Each row below holds a small network's activations on one input, seen along a few directions.
Each table varies a few parts of the input and shows all the possible inputs, shuffled.
Descriptions start from the smaller parts, as in this example, which fits no table here: one of 4 places along a line, together with either a single point or one of 11 places around a ring or (one of 2 separate values, together with one of 8 places around a ring).
Shared parts are said once, and a part with two or three values counts as separate values.

Other details of the inputs vary at random and push rows far along three fixed directions, the same in every table; ignore that.

A family of inputs:
r1: [ -3 -12   1  10   0   2  11 -11   5  13  -6  -4]
r2: [  0   9  -2 -10   4   3  -5  24  -5 -29  15   0]
r3: [  2   4  -8 -11  -3 -20  -1  -8   2  -9  -6  -3]
r4: [ -2  18  -8   6   1 -17  -8  -3  19  -4  -4   1]
r5: [  7   4  -2   4   7 -15  -4  30  -5 -17  17  -9]
r6: [ -4 -16   2   0  -3  -1   7 -16  10   8  -1   5]
r7: [ -3   8  -5  -3   7 -16   2  -1   5  -5 -11 -11]
r8: [ -1 -16   3   3 -10   1   4 -15   6  10  -4  -5]
r9: [ -4  14  -6  -1   1  -4   1   2  -7  -9 -20  -6]
r10: [  1  15  -3 -10   6  -5   1  -6  -1 -14 -14   7]
r11: [  8 -11   3   2  -2  -1  11 -21   5   9   0   8]
r12: [  2  -5   1   4  -3  13  11 -16  -4   5  -9  15]
r13: [  6   9  -5 -10   7 -18   3 -10   4 -10  -5   1]
r14: [ -1   4  -5 -11   0 -19  -2  -7   6 -10  -5  -3]
r15: [  0 -10   4   3  -3  22   4  13  -5 -10  20   7]
r16: [  3   6  -1   1   0 -25  -4   3  -1  -3 -12  -6]
r17: [  3  -9  11   0  -5  21   2  12  -2 -11  20   6]
r18: [ 15 -11   2   6   1   9  10   5  -4  -6  29   3]
r19: [-10  14  -8 -25  19  25 -27   2 -27  59  13  -1]
r20: [ -8  10  -3  -9  -2  -3  -6   0   0 -12 -18  -5]
r21: [  0   4 -12  -8  -3 -19   0  -7   0 -10  -5  -2]
r22: [10  0  9 17 -5  9 -3 10 16 -1 30  2]
r23: [-13   9 -11 -30  14  25 -31   1 -25  56  15   1]
r24: [  6 -15  13  13   2   3   2  19   1   1  22  -3]
r25: [ -2  -2  -2  19  -6   1   1 -13  19  14   1   8]
r26: [-11   9  -5  -8   1  -3  -4   2   1 -12 -18  -4]
r27: [ -5  10  -9  -8  -4  -6  -2  -3  -6 -14 -14   4]
r28: [ -7  -9   7  14  -3   7   4  -1  -2  12 -16   9]
r29: [  3   7  -8  -9  10 -18   4  -8   5 -10  -6   2]
r30: [  2   3  -4  -7   4  -7  -5  23   0 -23  20 -15]
r31: [ -6 -10   5   2 -11  14   3 -11   0   6 -13   2]
r32: [ -2  -6   1   4   2  13  11 -15  -1   5 -10  15]
r33: [  2   5  -5   3   0 -25  -3   3  -3  -2 -12  -5]
r34: [  6 -16   2   6  -7  10   4  11  -2  -5  25  -9]
r35: [ -4  11   4   0   2 -11  -7   7  -3  -7 -21   1]
r36: [  3 -12  -2   5   3   0  13 -19   5   8  -1   9]
r37: [  3   0   3  17 -10   0  -1 -16  18  14   0   6]
r38: [ -1   9  -2  -4   5 -16   0  -3   4  -5 -11 -13]
r39: [ -8   9  -9  -6  -5  -3  -4   1  -6 -12 -18  -4]
r40: [ -4  -9   8  14  -7   6   3  -3  -5  12 -15   8]
r41: [ -1  -8  12  11  -7   6   2  -4  -3  12 -16   7]
r42: [  5 -16   2   3  -2   9   6   9   1  -6  29   1]
r43: [  5 -16   9   2  -4  11   2  11   4  -5  25  -9]
r44: [  7  14  -2  -8  11   4   0  22  -6 -29  15   4]
r45: [  1   5   2   0   3 -24  -5   3   3  -3 -12  -6]
r46: [ -5  35 -13 -38  20   6 -35  11 -30  39   8  -9]
r47: [ 2 -9 15 12  1 16  0 24 -4 -3 14  4]
r48: [ 10  19  -8   9  -2  -9  -9  21   7 -19  26  -5]
r49: [ -3  -9   5   0 -10  11   5 -14   0   5  -9  10]
r50: [ 3 -4 15  7  0 24  4 17 -3 -6 15 -4]
r51: [ -6   2 -12  -6   1 -16  -1  -2   3  -8  -9 -10]
r52: [  4  -4   5   2  -3  12   9 -17  -1   5  -9  14]
r53: [ -8  -6   8   8   0  15   7  -7   3   9 -15   2]
r54: [  2 -11   6   8  -5   1   9 -14   4  13  -6  -6]
r55: [  0 -11   2  10  -4   1  10 -13   2  13  -6  -5]
Each input here is: one of 5 places around a ring, together with either a single point or (one of 2 separate values, together with one of 5 places along a line).
The inputs of r27 and r15 match in every part but the place on the ring of 5. If r21 is changed in the same way as r27 into r15, which row does it become?
> r42
Which other rows does r41 become when the choice among 2 separate values takes its other values? List them by row number.
> r16
Which other rows does r54 become when the choice among 2 separate values takes its other values? List them by row number.
> r46
Which other rows does r14 become when the place on the line of 5 takes its other values? List them by row number.
> r13, r38, r43, r45
